Each row below holds a small network's activations on one input, seen along a few directions.
In each table, some parts of the input vary, and every possible input appears once, in random order.
Descriptions start from the smaller parts, as in this example, which fits no table here: one of 2 separate values, together with either a single point or one of 9 places along a line or (one of 5 places around a ring, together with one of 6 places along a line).
Shared parts are said once, and a part with two or three values counts as separate values.
In the rows, zero is written as 128.

A family of inputs:
x1: [158 130 118 131  92 129 126  89 132 130 149 113  98 141]
x2: [129 122 144  93 138 150 179 157 104 117 159 122 115 142]
x3: [149 117 118 141 110 149 135  75 120 137 164 125  98 126]
x4: [ 75 151 156 133 149  83  41 133 104 146  66 156 186 149]
x5: [127 128 103 158 129 170 125  79 133 133 147 113 140  79]
x6: [134 122 109 157 124 165 134  76 115 129 156 119 114 102]
x7: [132 132 156  94 130 147 189 154 115 124 157 128 108 138]
x8: [152 154 108 108  85 114 110 106 163 128 111 111 140  98]
x9: [ 93 143 165 116 147  76  26 142 109 156  71 152 199 118]
x10: [132 104 119 154 151 131 143 126 136 126 144 149  91 144]
x11: [146 130 116 121 112 103 130 145 165 124 107 134 110 146]
x12: [ 91 143 158 145 159  76  49 127 101 153  63 146 183 164]
x13: [131 114 130 100 135 153 175 181  99 110 144  97 125 126]
x14: [140 133 175  85 118 140 185 136 128 129 146 121 111 161]
x15: [163 141 113 117  83 120 119 100 152 131 125 116 122 128]
x16: [107 115 105 174 167 154 134 130 143 119 129 140 133  91]
x17: [111 108 125 104 135 143 168 191  85 112 162 107 160 123]
x18: [117 110 112 173 164 146 140 125 129 115 136 145 107 112]
x19: [139 120 118 138 126 112 133 139 149 120 130 136  91 157]
x20: [136 142 110 117 108  97 123 148 177 121  94 129 129 117]
Question: What is each input in this table made of?
Answer: either one of 3 separate values or one of 5 places along a line or (one of 2 separate values, together with one of 6 places along a line)
Question: What sort of input is x16?
Answer: one of 2 separate values, together with one of 6 places along a line
Question: A walk changes only the place on the line of 5. It starts at x14 and steps to x7. List the rest of the walk in order.
Answer: x2, x13, x17

A family of inputs:
x21: [112 129 115 152 136  93  88 133 171 124  90 160 118 132]
x22: [ 87 134 138 155 167 109 131 158 130 130  82 157 147 141]
x23: [ 97 137 140 131 168 136 105 137 106 134 108 135 166 101]
x24: [110 146 142 120 112 115  91 121  96 139 115 129 168 148]
x25: [167 138 118  65  85 163 241 147 160 105 173  91 102 113]
x26: [169 105 104 163 126 191 197  65 127 119 200 120  32 128]
x27: [136 145 113 126 104  78  77 114 139 137 100 132 139 142]
x28: [106 135 128 143 153 119 108 141 123 131 111 156 160 116]
x29: [128 143 130 128 106 103  78 113 128 139  87 111 152 153]
x30: [138 102  97 120 124 188 237 178 119  89 210  84  94 121]
x31: [113 129 148 118 122 128  82  93 104 156 139 138 162 125]
x32: [132 137 129 132 124  99  84 112 139 146  86 116 156 140]
x33: [179 141 133  86  71 171 225 103 164 117 179 101  76 123]
x34: [105 136 152 119 144 125  97 125  80 138 112 120 178 121]
x35: [151  84  91 175 141 192 205 101 111 108 207 120  54 120]
x36: [113 125 150 127 132 121  84 105 119 154 140 149 157 105]
x37: [125 131 117 150 146 111  91 129 156 133  86 141 143 122]
x38: [120 113 207  70 161  83 163 215  93 130 124 157  98 238]
x39: [174 110  98  73  89 162 201 192 138  97 170  90  95  85]
x40: [108 129 126 160 150 110  89 134 166 123  87 150 134 129]
x41: [129 136 107 141 132  91  85 128 160 129  92 153 127 124]
x42: [108 142 153 115 128 130  91 123  76 134 112 111 176 128]
x43: [130 133 132 142 128 101  82 125 147 141  94 129 150 121]
x44: [136 137 121 134 112  77  80 129 148 135 101 140 136 125]
x45: [102 132 155 124 148 122 101 136  93 138 111 125 173 105]
x46: [187 127 127 125  93 182 207  64 157 122 188 114  44 131]
x47: [130 148 117 120  90  85  72 111 131 134  99 127 136 153]
x48: [142  74  81 160 147 190 216 140 117 100 203 111  88 113]
x49: [ 78 135 144 138 174 137 101 142 116 131 105 144 152 108]
Question: What is each input in this table made of?
Answer: either a single point or one of 8 places around a ring or (one of 4 places along a line, together with one of 5 places along a line)
Question: Which other rows does x24 become when the place on the line of 5 takes its other values? List them by row number.
Answer: x22, x28, x31, x36
Question: Which other rows does x43 become when the place on the line of 4 takes its other values? List them by row number.
Answer: x36, x44, x45

A family of inputs:
x50: [100 168 140 109 133  93  75 140 131 134  55 123 199 121]
x51: [167 129 105 132  83 148 134  60 129 133 165 106  99 104]
x52: [118 117 121 130 143 179 222 147 131 111 178 122 123 108]
x53: [142 117 150  99 131 150 214 154 131 113 162 126  67 170]
x54: [111 130 120 160 134  82  48 104 118 146  95 145 149 168]
x55: [184 132 102 106  73 134 159 109 176 124 147 111  93 114]
x56: [143 123 106 146 112 175 145  73 108 127 180 108 108  96]
x57: [113 120 127 176 156  96  62 102 131 149  97 173 128 152]
x58: [144 113 135  95 126 146 217 176 156 105 157 124  81 143]
x59: [105 125 116 173 172 105  88 134 171 130  89 166 117 102]
x60: [128 105  99 141 140 190 164 129 124 110 175 109 121  74]
x61: [148 117  91 142 113 174 149  99 135 122 174 102 123  71]
x62: [ 98 170 162 109 145 108  83 142 136 145  55 137 188  98]
x63: [100 153 194 113 150 108  72 104 113 161  77 150 179 130]
x64: [173 123  91 126  84 148 140  86 156 129 158 101 113  83]
x65: [ 95 130 160  67 135  83  89 221  83 130 111 139 195 128]
x66: [ 89 127 187  71 144  84  81 186  58 150 122 144 189 156]
x67: [164 135 138 102  98 137 189 125 150 115 161 126  62 166]
x68: [107 151 119 139 112  83  58 139 134 130  64 117 181 132]
x69: [166 130 122  94  96 135 194 148 176 112 155 120  78 141]
x70: [107 133  92 160 125  73  61 142 145 122  77 142 159 136]
x71: [142  96 128 126 152 158 200 170  76 107 165  97  87 167]
x72: [148  91 114 119 144 154 203 199 103  97 158  94 102 141]
x73: [109 140 147 141 118  91  47 103 111 152  88 125 168 162]
x74: [108 127  94 171 148  92  74 133 156 128  79 158 135 122]
x75: [112 115 148 178 180 104  79 105 145 143 105 185 114 131]
x76: [123 109 114 148 139 193 160 101  93 117 180 117 105 104]
x77: [100 156 171 115 137 100  63 104 106 154  78 133 186 149]
x78: [179 137 117 112  73 135 153  81 149 127 155 116  78 135]
x79: [115 121 132 138 144 182 216 122 106 117 180 126 112 134]
Question: The inputs of x57 and x74 match in every part but one. If x51 is changed in the same way as x57 into x74, which row does it become?
Answer: x64
Question: What is each input in this table made of?
Answer: one of 2 separate values, together with either a single point or one of 6 places along a line or one of 8 places around a ring
Question: Which other rows does x54 become when the place on the line of 6 takes its other values? List them by row number.
Answer: x57, x63, x73, x75, x77

A family of inputs:
x80: [ 94 111 135 186 174 108  62 114 105 143 106 169 134 156]
x81: [ 95 114 149 158 178  95  79 151  89 137  98 157 140 171]
x82: [197 147  80 119  22  35  39  71 188 144  84 115  98 182]
x83: [106 143 138  82 125  77 112 209 140 122  78 125 174 132]
x84: [126  85 124 148 162 155 180 142  99 111 174 133  81 160]
x85: [136 125 118  81 112 139 200 204 149  97 146 106 114 117]
x86: [135 109 113  96 127 153 189 193 115 101 161  96 123 118]
x87: [137 110  94 185 148 166 170  91 157 114 158 140  64 124]
x88: [121 141 103 158 126 110  58 102 176 139  84 139 166  68]
x89: [116 163 186  55 115  96 120 169 129 140  85 142 172 158]
x90: [143 126 172  70 110 156 192 153  99 125 173 100 124 144]
x91: [141 117 134 117 113 179 163  85  87 141 193 104 119 118]
x92: [109 149 184  76 125 101 104 161  93 138 100 126 178 149]
x93: [147 115  67 172 114 179 160 101 145 107 155 105 116  72]
x94: [150 139 125 135 106 184 171  58 129 135 170 102 114  96]
x95: [ 97 129 114 134 147 100  74 167  84 127 102 120 185 130]
x96: [103 120 166 130 172  82 107 180 113 135  83 158 138 175]
x97: [149 125 106 158 136 156 177  98 190 116 146 148  54 106]
x98: [104 140 168 107 156  73 126 188 150 134  66 166 133 177]
x99: [126 169 155 115 118 116  73  60 163 154  84 147 162  93]
x100: [100 143 155 131 130 119  62  91  78 154 121 137 176 121]
x101: [104 162 147 141 123 121  66  59 128 151  96 132 177 101]
x102: [128  90 106 174 158 162 164 111 113 116 184 146  73 141]
x103: [114 145 137 170 158 104  71  93 182 145  72 174 122 122]
x104: [ 98 120 100 164 142 109  54 129 101 136 114 131 180  98]
x105: [155 125  78 148 109 168 162 108 178 110 145 114  99  57]
x106: [232 135  75 117  11  95 129  69 184 118 154  91  38 174]
x107: [ 98 141 167 104 129 112  80 131  60 145 109 122 178 145]
x108: [139  96  80 153 129 172 157 127 104 111 181 108 122  87]
x109: [137 115 152  93 112 173 172 124  70 130 181  91 120 140]
x110: [ 99 130 128 190 166 112  65  88 151 144  85 164 130 140]
x111: [132  99 142 125 155 139 204 172 122 110 162 137  83 162]
x112: [167 151 134 111  98 170 173  60 163 140 154 117 101  87]
x113: [136 122 144 105 141 130 218 181 161 107 145 146  75 163]
x114: [107 131  88 179 130 116  55  99 144 135  93 127 180  83]
x115: [104 134 132 101 144  91  95 198 108 124  91 115 182 132]
x116: [134 101  96 121 133 169 174 162  89 104 170  95 126 118]
x117: [149 146 171  56 106 146 206 162 132 123 158 116 115 148]
Question: The inputs of x80 and x102 match in every part but one. If x99 is changed in the same way as x80 into x102, which row does it become?
Answer: x112
Question: What is each input in this table made of?
Answer: one of 2 separate values, together with either a single point or (one of 3 separate values, together with one of 6 places along a line)
Question: A walk changes only the place on the line of 6. It starts at x103 and steps to x110. List the rest of the walk in order.
Answer: x80, x81, x96, x98
Question: Which other rows does x100 become when the choice among 3 separate values takes its other values? List them by row number.
Answer: x80, x104
Question: A walk changes only the place on the line of 6. It starts at x105 and steps to x93. List the rest of the walk in order.
Answer: x108, x116, x86, x85
